Each row below holds a small network's activations on one input, seen along a few directions.
Each table varies a few parts of the input and shows all the possible inputs, shuffled.
A made-up example of a description, with smaller parts first: one of 2 separate values, together with either a single point or one of 11 places along a line or (one of 6 places along a line, together with one of 8 places around a ring).
Shared parts are said once, and a part with two or three values counts as separate values.
(in the rows, 128 means zero)

Other details of the inputs vary at random and push rows far along two fixed directions, the same in every table; ignore that.

Table:
x1: [116 121 157 105 105 120 103 122 114 151 118 150 163 154]
x2: [ 84 125 180  86 140 103  67 134 200 110  96 108 196 118]
x3: [149  78  88 130  94 131 116 110  73 128 134 120  65 111]
x4: [ 85 114  72 182 159 152 133 117 138 153 185 137 140 221]
x5: [127 163 131 126 149 128 102 110 157 116  62 102 132 167]
x6: [137 112 141 188 152 102 160 134 173 130 194 115 169 177]
x7: [ 90 150 127 136 158 121 113 133 160 126 201 154 164 149]
x8: [157  66 124 116 112 115 157 133  71 153 143 125  82  94]
x9: [168 142 105 125 153 122 185 134  97 134 163 139  82 124]
x10: [169 108 107 165  84 126 123  95  76 141 127 146  84 149]
x11: [142 123 159 110 116 104  56  94 141 109  21 119  91  43]
x12: [ 45 100 139  89 162 184 101 143 170 150  62 114 181 116]
x13: [138 139 110 131  47  53 142 139  73 101 100 149  59   9]
x14: [108 159 124 197 150 163 142 132 165 134 185 146 182 160]
x15: [146 111 152  44 146 112 130 139 126 121  45  87  85  49]
x16: [ 82 125 109 134 147 139 133 139 121 154 207 161 166 198]
x17: [154 130 112 162 108 157 151 129  93 111 186 154  86  67]
x18: [111 164 145 175 133 110 122 117 167 133 208 146 202 201]
x19: [105 161 115 118 155 128 143 148 143 109 206 114 169 208]
x20: [ 58 128 123 116 193 128  63 110 206 123  62 104 156 103]
x21: [140 185 135 138 127 121 145 126 126 123 183 138 166 213]
x22: [189 167  79 148 117 130 141 105  83 115 134 152  61 133]
x23: [191 125  94  93  98 121 122 113  66  88  99 106  21  63]
x24: [ 70 157 165  89 168 114  62 128 197 139  85 142 198 108]
x25: [169 141 105 133  99 164 177 141  85  97 178 109  86 117]
x26: [105 125 125 164 187 117 151 133 170 147 180 136 150 141]
x27: [171 145  96 181 118 118 111  99 103 123 152 158  79 104]
x28: [ 89 148 170  52 150 118  90 142 187 104  68  94 190 154]
x29: [ 94 123 189 112 173 100  99 116 211 151  42 103 191 100]
x30: [140 165 149 131 122 160 148 128 132 111  99 113 146 141]
x31: [107 131 105 188 128 182 160 139 126 160 185 157 172 201]
x32: [108 129 114 194 136 160 157 137 157 113 229 106 169 162]
x33: [157 123 136  69 114 117  85 115 130  84  17  90  75  78]
x34: [141 168 110 161 180 126 183 134 147 155 168 138 156 201]
x35: [106 148 173  88 180 115 129 125 195 145  35  93 181 147]
x36: [ 63 156 143  76 183 179 117 146 188 120  56  94 169 118]
x37: [164  85 109 131 120 123 170 134  61 162 160 165  63  99]
x38: [123 126 136 197 121 152 150 134 165 103 199 113 180 171]
x39: [ 13 120 128  93 119  87 107 162 172 146  21 110 180 120]
x40: [160 125 126 126  95 103 124 129  89 105 213 144  95  88]
x41: [ 79 181 155  54 174 129  85 139 182 136  57 128 184 141]
x42: [109  94 165 115 147 117 126 125 150 173  63 123 169 143]
x43: [173 103 125 159 123 101 163 134 107 131 199 124  83  93]
x44: [138 176  80 150  70  74 191 153  68 102 149 138  81 120]
x45: [115 114 166  32 109 122  59 133  99 153  27 162 110  47]
x46: [165 110 172  52 127 104 128 135 131 114  26  94  90  61]
x47: [123 139 115  62 157 133  85 115 123 102  23 111  68  62]
x48: [181  98 153 114  50 153 130 120  46 132  79 149  71  52]
x49: [114  83 129 172 148 122 169 139 154 157 178 117 186 226]
x50: [144  97 114 112  85 121 135 135  61 133 201 148 101 132]
x51: [ 90  97 109 166 129 176 157 146 128 138 193 109 171 187]
x52: [185 110 113 173  86 108 116 105 109  95 161 128  69 110]
x53: [108 127  82 188 147 146 123 112 130 160 160 151 148 216]
x54: [160 164 115  77 115 124 135 137  76 113 156 155  72  98]
x55: [111  89 103 165 122 134 117 113 147 132 141 112 152 211]
x56: [178 137 153 159  75 142 135 114  99 113 135 140 100  66]
x57: [193 134 122 174 124 103 160 126  96 152 180 170  84  92]
x58: [166  93 136 114  66 112 130 131  60 122 173 156 105 133]
x59: [ 66  83 169  95 133 168  96 146 179 131  47  91 196 136]
x60: [126 184 106 168 149 177 171 137 143 130 171 134 165 193]
x61: [122 103 132 125 152 125 141 129 126 182 102 150 143 134]
x62: [163 110  99 149 105 114 106 108 106 102 153 114  62  76]
x63: [186 127 146  88  72 154 140 134  90  83  83 109  74  64]
Description of these inputs: one of 3 separate values, together with either a single point or (one of 4 separate values, together with one of 5 places around a ring).
- Changing only the choice among 3 separate values turns x60 into x14. The same change can be made to x22. Which row results? => x27
- Changing only the choice among 3 separate values turns x40 into x50. The same change can be made to x57. Which row results? => x61
- Which other rows does x37 become when the choice among 4 separate values takes its other values? List them by row number. => x4, x12, x16
- Which other rows does x54 become when the place on the ring of 5 takes its other values? List them by row number. => x19, x21, x28, x41
- Which other rows does x13 become when the choice among 3 separate values takes its other values? List them by row number. => x39, x44

Table:
x64: [214 139 119 169  83 110 196 135  53 121 243 165  73 110]
x65: [137 136 137  89 119 144 114 130 132  93  77  98 102  75]
x66: [122  94 123 149 111 151 144 136 115 130 168 122 136 142]
x67: [ 59 112 126 140 150 135  90 125 171 151 125 130 191 177]
x68: [ 84 142 128 116 176 126 129 134 167 157 103 124 182 198]
x69: [105  90 127 142 120 142 104 122 137 133 120 122 139 126]
x70: [124 124 108 164 103 130 150 133  93 145 218 163 145 189]
x71: [120 136 137 139 143  99 107 120 153 136 128 140 139 112]
x72: [150 114 106 157 135 132 144 117 118 137 122 123 102 145]
x73: [132 164 100 151 122 127 118 115 125 110 155 139 118 154]
x74: [175 109 111 157  70 141 177 137  45 130 227 162  93 137]
x75: [155 107 167  84 118 113 115 131 126 114  68 113  90  16]
x76: [ 89 133 137 113 177 143 148 142 170 150 106 107 185 191]
x77: [148 151 142  75 106 137 122 135 107  98  90 120  98  76]
x78: [ 90 138 106 160 177 128 129 122 169 157 130 128 174 215]
x79: [147 131 167  67 112  89  98 129 111 129  68 145  96  30]
x80: [127 122 139 151 143 112 117 121 162 126 126 119 136 107]
x81: [130 113 126 124 150 142 150 133 137 135 100 104 127 140]
x82: [116 169 126 104 128 126 113 129 134 112 119 131 137 141]
x83: [136 137 128 107 117 134  93 115 135  97  69 107  96  78]
- What is each input in this table made of? => one of 4 separate values, together with one of 5 places around a ring
- Changing only the choice among 4 separate values turns x67 into x73. The same change can be made to x74. Which row results? => x77
